Read these off the row that follows.
1) Read off the 1st entry.
2) Read off the 2nd entry from the right.
3) Read off the first entry from the right.
4) Read off the entry just left of 105.
[137 112 122 131 105 123 134 136 122 132 133 122 129 129 125 128]
1) 137
2) 125
3) 128
4) 131

Questions about the row below.
1) What is the largest entry?
2) What is the entry just right of 143?
(142, 133, 143, 105, 131, 131, 123, 137, 124, 118, 128, 138)
1) 143
2) 105
